Each row below is a small network's average activation on inputs in which a field has the value named, seen along a few directions.
Related values have similar rows: they may be neighbours, one step apart, or belong to one group.
Random noise pushes rows far along 10 fixed directions. That doesn't count. These rows show it; they differ only by the noise:
[80, 113, 99, -95, 269, 172, 201, 137, 248, 76, -288, -8, -51, 156, 81, -270, -182, -65, -94, 33]
[155, 468, -685, 214, 124, 5, -317, 214, -116, -785, 301, 277, -47, -248, -803, -815, -494, -18, 266, 95]
[505, -73, -21, 684, 850, 226, -445, 168, 77, -437, -349, -211, -288, 124, -6, -592, -52, -214, -459, -527]
[-121, 211, -88, -56, -109, -10, 339, -90, -215, -35, -9, -32, 105, -82, 12, -139, -39, 139, 211, 791]
[197, -569, 127, -418, 61, -271, -328, 151, 97, -248, 90, -66, -320, 212, 821, 492, -269, 438, -232, -8]
[-27, 239, -47, 434, 256, -371, -277, 84, 129, -341, -527, -31, -346, 108, 32, -31, -478, -90, 189, 5]
[-45, -56, 310, -521, -44, 306, 590, 97, 18, 156, -201, -159, 214, 30, 341, -140, 176, 208, 144, 182]
[284, -75, -490, 115, 121, 130, -145, -1, -81, -140, 77, 231, -3, -314, -41, -462, -200, -178, -174, -154]
[-332, 268, -69, -175, -682, -317, -55, 124, -230, -225, 409, -392, 3, 236, -304, 178, 545, -380, 432, 39]
[-235, 628, -89, -159, -424, 89, 224, -143, -106, -53, 23, -83, 149, -291, -490, -191, 374, -227, 472, -372]
[160, 34, -401, -119, -170, 10, -423, 37, 191, 73, 339, 202, -141, -94, -233, -116, 31, -513, -308, -826]
[202, -66, -406, 25, -61, -300, -37, 197, 170, -201, -81, -164, -282, 297, 334, -9, -165, -521, 64, 67]


Field B:
b8: [-4, 595, 96, 527, 127, -342, 245, -687, 19, 132, -190, -303, -358, -11, 133, 692, -10, -59, 104, 613]
b7: [143, 203, -39, 85, 256, 49, 665, 198, 317, -12, -311, -316, 6, 437, 61, -166, -64, -302, 196, 487]
b5: [53, -420, 14, -248, 8, 55, 117, 465, 296, -77, -279, 83, 45, 257, 422, -71, -338, 230, 151, 113]
b2: [-74, 289, -287, 139, 15, -54, 50, -187, 41, 104, -250, 392, 81, -343, -433, 30, -93, 2, 281, -356]
b11: [334, -297, -29, -512, 327, 165, 435, 486, 491, -332, -291, -55, -168, 359, 277, -198, -549, -1, 236, -402]
b3: [-252, -712, 38, 68, 140, -240, -403, 503, -111, -166, -198, 582, 129, -19, -161, 58, -944, 371, 172, 79]
b10: [-262, 245, 334, 122, -71, 104, -281, -49, 19, 136, 463, -80, 102, 183, -693, 157, 667, -132, -26, -555]
b1: [-245, -161, 153, -249, -91, -25, 143, 292, 188, 255, -257, 177, 143, 100, 53, -149, -327, -122, 55, 70]
b12: [295, 193, 175, -141, 177, 175, 213, -161, -10, -234, 414, -392, -6, 267, -59, -30, 338, 232, -195, 531]
b4: [433, 200, -393, 37, 180, 138, 13, 314, 345, -363, 364, -192, -130, 534, -89, -265, 96, -392, 34, -178]
b9: [94, 40, 478, 407, 456, 145, 16, 288, -156, -583, -6, -442, 74, 370, -236, -374, 149, 492, 79, 477]
b6: [-39, -165, 78, 53, 111, -165, -175, -147, 275, 251, -508, 320, -116, -190, 504, 265, -568, 236, -50, -90]
The values of B form a 3 by 4 grid.
How many steps from neighbour to neighbour lead from b7 to b12, at the fewest?
> 2
Each value of B is a pair of two hidden parts, and every pair occurs once (3 first parts, 4 second parts).
Changing only the second part turns b6 into b3. b5 has the same second part as b6; what does that change turn b5 into?
> b2
Changing only the second part turns b9 into b7. b4 has the same second part as b9; what does that change turn b4 into?
> b10

Field P:
p6: [216, 32, 184, -141, 247, 138, -102, 115, 36, -391, 99, -238, -88, 67, 106, -113, 115, 214, -36, -318]
p4: [230, -94, 123, 58, 517, 475, 4, 243, 222, 115, 187, 145, 111, 207, -377, -600, -73, -30, -474, -176]
p3: [21, -48, 243, 80, 405, -85, -88, -4, 81, -119, -306, 46, -138, 66, 97, 115, -341, 407, -76, 179]
p9: [101, -340, -45, 5, 29, 163, 148, -164, -329, 123, 204, -16, 165, -84, 499, -39, 178, 320, -318, 788]
p8: [-96, -240, -68, 152, -13, -233, -451, 307, 2, -157, 220, 144, -11, 233, -252, -16, -146, 11, -33, 39]
p5: [-219, 230, 240, 138, -132, -96, -209, 26, -66, -8, -65, -87, 11, 9, -447, 87, 94, -149, 135, -373]
p7: [-98, 13, 147, -501, -264, 130, -59, -243, -143, 107, 389, 4, -2, -214, 68, 361, 327, 342, -98, -235]
p2: [-117, -142, 75, -171, -196, -151, -278, 7, -51, -83, 113, 113, -63, -134, 116, 192, -218, 325, -54, 21]
p1: [-32, -49, 316, -18, 193, -25, 19, 100, 239, -4, -112, -92, -123, 336, 62, 300, -56, 196, -24, 11]
The values of P form a line.
How many steps from neighbour to neighbour lead from p1 to p6, at the fewest?
> 6
Which values are neighbours of p4? Give them in the order they are listed.
> p3, p8
Which values are neighbours of p9? Give them in the order they are listed.
> p2
